Each row below holds a small network's activations on one record, seen along a few directions.
After each row come some of the record's fields: Famo, Kopi, Dati, Bebas.
Not every record has every field; a missing one is written missing.
Other fields move the rows too, some of them a lot.
In the rows, 500 means zero.
Random noise pushes rows far along 6 fixed directions. That doesn't count. These rows show it; they differ only by the noise:
[321 500 450 546 446 522 474 354 521 464 481 512 440 555 512 501 527 499
 692]
[521 552 352 496 537 494 407 570 567 512 709 450 553 416 672 610 324 369
 492]
[676 548 475 549 735 543 601 488 530 560 531 435 405 414 565 509 398 634
 584]
[419 508 297 488 410 467 383 490 544 434 676 494 488 471 675 596 410 394
 529]
[474 405 263 427 603 551 532 531 379 265 598 498 482 476 709 440 350 824
 656]
[606 502 539 610 527 485 521 428 603 616 405 464 396 492 460 572 388 296
 475]
[526 540 417 557 523 475 487 425 567 525 543 470 412 470 575 553 462 440
 547]
[557 628 477 623 552 427 482 380 641 622 515 433 424 458 536 561 515 304
 502]

[623 417 428 526 578 566 500 481 543 374 409 475 510 489 503 419 230 575
 467]  Famo is v1, Kopi is d2, Dati is missing, Bebas is missing
[654 514 580 537 579 602 525 481 585 537 445 515 457 474 380 498 339 489
 473]  Famo is v1, Kopi is missing, Dati is missing, Bebas is missing
[505 378 415 471 429 588 481 518 466 431 436 586 466 545 469 506 417 602
 514]  Famo is v1, Kopi is missing, Dati is z1, Bebas is s1
[528 580 498 467 615 399 553 520 410 499 585 474 416 427 560 440 675 664
 550]  Famo is missing, Kopi is d2, Dati is missing, Bebas is s1
[451 501 460 471 556 600 455 592 494 503 505 449 674 490 551 474 389 462
 498]  Famo is missing, Kopi is missing, Dati is missing, Bebas is s1
[677 429 620 588 618 537 655 475 507 662 261 448 421 553 454 530 546 508
 496]  Famo is missing, Kopi is d2, Dati is z2, Bebas is s1
[517 448 604 524 466 561 582 490 490 557 400 586 349 541 342 526 553 600
 563]  Famo is v1, Kopi is missing, Dati is z1, Bebas is s2
[310 535 412 461 414 563 335 509 501 414 619 551 674 522 527 482 591 458
 476]  Famo is missing, Kopi is missing, Dati is missing, Bebas is s1
[474 546 524 515 545 621 473 485 538 654 480 476 608 551 519 553 541 421
 592]  Famo is missing, Kopi is missing, Dati is z1, Bebas is s1
[526 504 628 526 426 600 508 388 593 593 461 549 369 510 298 558 521 448
 550]  Famo is v1, Kopi is missing, Dati is missing, Bebas is missing
[524 498 493 577 563 399 551 450 509 398 303 415 660 574 453 344 432 420
 422]  Famo is v2, Kopi is missing, Dati is z2, Bebas is missing
[215 530 496 454 510 509 462 528 388 322 496 476 726 579 545 338 466 544
 644]  Famo is missing, Kopi is missing, Dati is missing, Bebas is missing
[641 537 734 530 566 458 677 415 505 640 387 557 169 450 302 487 734 698
 610]  Famo is v1, Kopi is d2, Dati is z2, Bebas is s1
[747 451 505 570 645 389 674 470 502 472 292 441 414 451 503 435 396 480
 334]  Famo is v1, Kopi is missing, Dati is missing, Bebas is s1
[711 564 402 438 750 501 600 600 465 415 642 398 551 353 672 455 296 674
 497]  Famo is v1, Kopi is missing, Dati is missing, Bebas is missing
[689 546 512 552 585 390 666 401 553 601 454 445 270 423 566 560 647 576
 523]  Famo is v1, Kopi is d2, Dati is z2, Bebas is s1
[380 458 512 562 449 428 506 375 444 432 258 498 554 588 384 301 639 455
 480]  Famo is missing, Kopi is missing, Dati is missing, Bebas is s1
[727 527 357 412 636 591 511 676 483 585 731 529 447 375 649 588 510 752
 432]  Famo is missing, Kopi is missing, Dati is z2, Bebas is s1
[549 259 476 592 359 224 622 435 439 303 152 480 468 645 525 398 349 272
 336]  Famo is v2, Kopi is d1, Dati is z2, Bebas is missing
[566 591 518 493 646 403 564 529 472 561 589 445 477 411 606 499 612 537
 500]  Famo is missing, Kopi is d2, Dati is missing, Bebas is s1
[546 352 521 497 441 497 494 568 488 498 444 525 528 509 451 571 404 407
 409]  Famo is v1, Kopi is d2, Dati is z2, Bebas is s1
[438 427 609 534 427 530 530 423 502 610 405 504 406 535 417 534 424 388
 586]  Famo is missing, Kopi is d2, Dati is missing, Bebas is missing
[401 594 484 551 513 516 479 366 574 498 437 424 630 561 450 461 541 450
 554]  Famo is v1, Kopi is missing, Dati is z2, Bebas is missing
[648 469 454 496 474 460 517 541 529 457 507 531 418 426 546 544 443 439
 368]  Famo is v1, Kopi is missing, Dati is missing, Bebas is s1
[598 360 629 525 598 524 590 634 440 505 387 474 535 532 441 446 277 504
 479]  Famo is missing, Kopi is d2, Dati is missing, Bebas is missing
[461 654 212 521 355 257 372 268 596 271 593 514 381 504 627 406 684 479
 381]  Famo is v1, Kopi is missing, Dati is missing, Bebas is missing
[494 405 417 397 582 535 580 559 391 302 524 535 501 505 554 406 447 772
 587]  Famo is v1, Kopi is missing, Dati is missing, Bebas is s1
[635 458 478 497 424 436 516 560 516 492 525 588 294 412 476 558 434 481
 358]  Famo is v1, Kopi is missing, Dati is missing, Bebas is s1
[588 604 523 575 638 199 485 660 489 543 439 356 779 460 570 377 561 199
 225]  Famo is missing, Kopi is d1, Dati is z2, Bebas is s1
[608 349 378 465 379 469 541 540 444 346 458 534 437 548 589 518 390 519
 452]  Famo is v2, Kopi is missing, Dati is z1, Bebas is missing
[467 506 530 429 498 467 564 583 452 531 639 567 373 436 513 526 591 618
 506]  Famo is missing, Kopi is missing, Dati is missing, Bebas is s1
[404 499 665 485 462 694 466 591 527 744 497 526 609 517 366 597 566 414
 607]  Famo is missing, Kopi is missing, Dati is z1, Bebas is s1
[297 688 475 492 523 478 394 418 564 558 663 416 675 537 599 523 653 434
 645]  Famo is missing, Kopi is d1, Dati is z2, Bebas is missing
[441 495 639 521 440 544 533 435 484 588 455 556 359 499 393 594 621 525
 640]  Famo is v1, Kopi is d2, Dati is z2, Bebas is s1

Which values does each new row have?
[725 368 438 509 299 432 487 430 550 529 445 573 232 508 478 643 463 389
 350]  Famo is v1, Kopi is d2, Dati is z2, Bebas is missing
[454 513 522 610 347 258 551 346 540 420 411 507 305 505 514 468 637 385
 479]  Famo is v1, Kopi is d2, Dati is missing, Bebas is missing
[512 675 546 563 642 351 473 456 519 433 499 459 547 438 516 329 549 526
 419]  Famo is missing, Kopi is d2, Dati is missing, Bebas is missing
[686 463 488 512 663 538 569 531 480 354 411 505 498 477 460 378 260 645
 430]  Famo is v1, Kopi is missing, Dati is missing, Bebas is missing
[510 521 408 468 530 397 452 572 385 378 542 497 550 459 606 449 586 596
 400]  Famo is missing, Kopi is d2, Dati is z2, Bebas is s1
[507 567 617 610 500 427 502 429 548 638 424 482 396 513 368 471 767 419
 490]  Famo is missing, Kopi is d2, Dati is missing, Bebas is s1
[590 541 481 664 606 280 531 413 509 428 275 389 646 561 551 325 566 393
 312]  Famo is missing, Kopi is d2, Dati is z2, Bebas is missing
[304 617 436 471 591 468 374 588 435 372 602 483 820 477 572 341 556 496
 480]  Famo is missing, Kopi is missing, Dati is missing, Bebas is s1
[731 588 559 541 636 520 618 363 595 596 534 444 244 414 470 577 594 651
 564]  Famo is v1, Kopi is d2, Dati is missing, Bebas is missing
[573 386 385 523 523 601 581 401 444 394 291 465 509 604 546 415 486 703
 512]  Famo is missing, Kopi is missing, Dati is z2, Bebas is missing
[722 557 503 465 530 602 510 484 646 626 665 525 314 396 469 647 382 516
 474]  Famo is v1, Kopi is missing, Dati is missing, Bebas is missing
[527 563 556 443 631 731 454 582 591 700 667 452 587 428 454 660 395 560
 645]  Famo is v1, Kopi is d2, Dati is z2, Bebas is s1
[574 443 452 515 540 489 506 510 507 435 433 505 504 488 456 491 313 436
 351]  Famo is v1, Kopi is missing, Dati is missing, Bebas is s1
[558 665 458 479 667 590 502 562 537 561 754 451 495 403 576 540 466 667
 527]  Famo is missing, Kopi is missing, Dati is missing, Bebas is missing
[480 370 578 530 288 415 435 498 499 415 322 541 464 564 416 465 389 244
 338]  Famo is missing, Kopi is d2, Dati is missing, Bebas is missing
[682 384 565 488 469 586 580 516 470 566 511 536 240 489 477 636 445 584
 511]  Famo is missing, Kopi is d2, Dati is missing, Bebas is missing
[464 552 669 536 666 637 576 551 524 618 442 438 617 465 394 487 405 486
 648]  Famo is v1, Kopi is missing, Dati is missing, Bebas is s1
